These are the activations of a small neural network, seen along a few directions. Each row is one input.
In each table, some parts of the input vary, and every possible input appears once, in random order.
A made-up example of a description, with smaller parts first: line(4) and (point or ring(11) or (values(2) and ring(8))).
Shared parts are said once, and a part with two or three values counts as separate values.

Other details of the inputs vary at random and push rows far along two fixed directions, the same in every table; ignore that.

Rows:
R1: [ 0.52  3.67 -1.26 -1.78  0.21 -2.86 -0.95  1.63 -0.52 -1.09 -0.94 -5.00
  0.69  0.29]
R2: [ 0.20 -1.08  2.81 -3.50  0.16  1.03  1.05 -0.07 -0.19  3.98 -0.28  4.37
  0.49 -0.23]
R3: [-0.75 -0.07  1.57 -4.16  0.72  0.33  1.05  0.29  0.07  4.45 -0.19  3.35
  0.71 -0.52]
R4: [-1.96 -1.99  0.07 -0.62 -1.08  1.96  2.13 -1.24 -1.18  2.40 -0.60  4.49
  0.04 -1.35]
R5: [ 0.24 -3.04 -2.17  4.61 -1.42  1.95  0.78 -2.44 -0.73 -0.18  0.28  3.30
  0.00 -0.37]
R6: [-0.61  4.99  1.93 -4.26  2.07 -3.56 -0.42  4.44  1.15  0.68 -1.54 -4.78
 -0.47 -0.75]
R7: [ 0.34 -1.29  1.45 -0.75 -0.26  0.82  1.06 -0.78 -0.37  2.21 -0.15  3.58
  0.27 -0.61]
R8: [ 0.51 -0.66  2.81 -4.11  0.33  0.66  0.31  0.67  0.00  3.72  0.10  2.66
  0.40  0.13]
R9: [ 0.35 -2.76 -0.45  5.19 -0.68  2.00  0.84 -2.15 -1.35 -0.95 -0.16  3.61
 -0.76 -0.60]
R10: [ 1.05  3.44 -1.30 -1.68  0.08 -2.52 -1.33  1.60 -0.50 -1.21 -0.69 -5.03
  0.62  1.01]
R11: [ 1.27  3.00 -1.27 -1.83 -0.06 -2.20 -1.56  1.89 -0.42 -1.24 -0.22 -5.27
  0.36  1.33]
R12: [ 0.66 -3.70 -1.08  2.85 -1.27  2.91  0.62 -3.08 -1.17  1.17  0.51  5.10
  0.20  0.28]
R13: [-0.75 -0.72  2.46 -2.91  0.09  0.47  1.64  0.47  0.14  3.79 -0.40  3.97
  0.34 -1.19]
R14: [-1.95 -4.69  1.00  2.23 -0.53  3.48  1.36 -3.01  1.42 -1.20  2.19  4.67
 -0.26 -0.30]
R15: [ 0.96  4.65  2.29 -4.84  2.28 -3.12 -1.55  3.50  0.54  0.98 -1.09 -4.35
  0.10  0.63]
R16: [-1.36  0.09  2.47 -3.72  0.12  0.10  1.87  1.30  0.57  3.79 -0.63  3.13
 -0.08 -1.53]
R17: [-2.41  3.06  0.79 -4.99  2.16 -2.43 -1.25  2.69  3.29 -0.76  1.00 -5.18
  0.25  0.48]
R18: [ 1.10 -0.10 -4.24  6.15 -1.76 -0.66 -0.80 -1.44 -1.35 -4.48 -0.48 -3.36
 -0.01  0.21]
R19: [ 1.68 -4.26 -0.24  5.17 -0.89  3.41 -0.14 -2.99 -1.77 -0.83  0.61  4.56
 -0.93  0.67]
R20: [ 2.17  1.43 -2.31  1.50 -0.07 -1.43 -2.29  0.91  0.15 -2.31  0.23 -4.90
  0.06  1.36]
R21: [-0.15 -0.76 -2.04  6.81  0.09  0.41 -1.90 -1.53  1.37 -7.33  1.72 -4.30
 -0.98  0.84]
R22: [-2.20  0.89  2.06 -5.77  0.91 -0.11  1.82  1.93  0.93  5.12 -0.50  2.88
  0.21 -1.38]
R23: [-1.39 -0.30 -2.95  3.71 -0.79  0.01 -0.77 -1.56  0.86 -5.86  1.52 -4.49
 -0.51  1.08]
R24: [ 2.50  0.20 -2.43  6.68 -0.40 -0.63 -1.57 -1.04 -0.92 -4.85 -0.29 -3.01
 -0.75  0.52]
Description of these inputs: line(4) and (point or line(5)).
Question: Changing only the line(4) part turns R22 into R6. The same change can be made to R17. Which row results?
Answer: R21
Question: Change only the line(4) part in R19. List by row number the other rows that result.
Answer: R8, R11, R20
Question: List by row number the other rows that have the line(4) part in common with R18.
Answer: R1, R4, R10, R11, R23

Rows:
R25: [-1.92 -1.22 -0.05  4.39  1.36  0.60 -1.69 -1.05  3.66 -6.87  2.70 -3.80
 -1.14  0.67]
R26: [ 3.36  0.37 -0.30  2.68  0.42  0.04 -3.37 -0.48 -1.64 -4.28  0.72 -4.02
 -0.45  2.98]
R27: [-5.91 -6.64 -1.30  1.65 -1.92  5.39  3.28 -5.27  1.09 -0.57  3.16  6.93
 -0.12 -0.61]
R28: [ 1.69  4.86  4.74 -9.55  3.06 -3.39 -2.01  4.55  1.90  3.44 -0.23 -3.84
  0.79  1.48]
R29: [-0.97 -3.94  0.30 -3.36 -1.16  4.51  1.52 -3.72 -3.47  4.44  0.87  7.76
  0.85  1.43]
R30: [ 1.71 -0.75 -5.58  6.96 -2.66 -0.73 -0.50 -1.18 -0.45 -3.50 -0.44 -2.68
  0.23 -0.12]
R31: [ 0.21 -2.74  0.18  8.26 -0.71  2.15  1.47 -2.53 -2.23 -2.76 -0.85  4.06
 -1.55 -1.63]
R32: [ 0.53  4.20 -0.68 -6.15  0.65 -3.80 -0.93  3.68  1.16  2.54 -0.82 -5.11
  1.50  0.16]
R33: [ 2.07  3.52  3.15 -5.20  2.29 -3.17 -1.70  3.81  2.10  2.21 -0.48 -3.49
  0.14  0.43]
R34: [-4.46 -0.38  2.28 -4.88 -0.18  1.42  4.42 -0.01 -2.05  6.42 -2.11  7.55
  0.31 -3.05]
R35: [-0.89 -2.39  1.17 -5.77 -0.71  2.48  1.69 -1.63 -1.07  6.25  0.57  6.66
  1.60  0.36]
R36: [ 1.06  3.79  1.64  0.11  1.57 -3.02 -0.59  3.43  1.01 -1.02 -1.47 -3.96
 -0.89 -0.97]
R37: [-0.06  1.96 -3.12  2.40 -1.28 -1.79  0.18  0.95 -0.53 -1.67 -1.47 -3.47
 -0.16 -1.43]
R38: [ 3.57 -0.65 -2.44  8.45 -0.72 -0.68 -1.77 -0.56  0.51 -4.62 -0.16 -2.57
 -1.11  0.31]
Question: Describe the family of inputs behind these rows.
Answer: values(2) and (point or line(6))
Question: Changing only the values(2) part turns R37 into R36. The same change can be made to R30. Which row results?
Answer: R38
Question: Change only the values(2) part in R33. List by row number the other rows that result.
Answer: R32
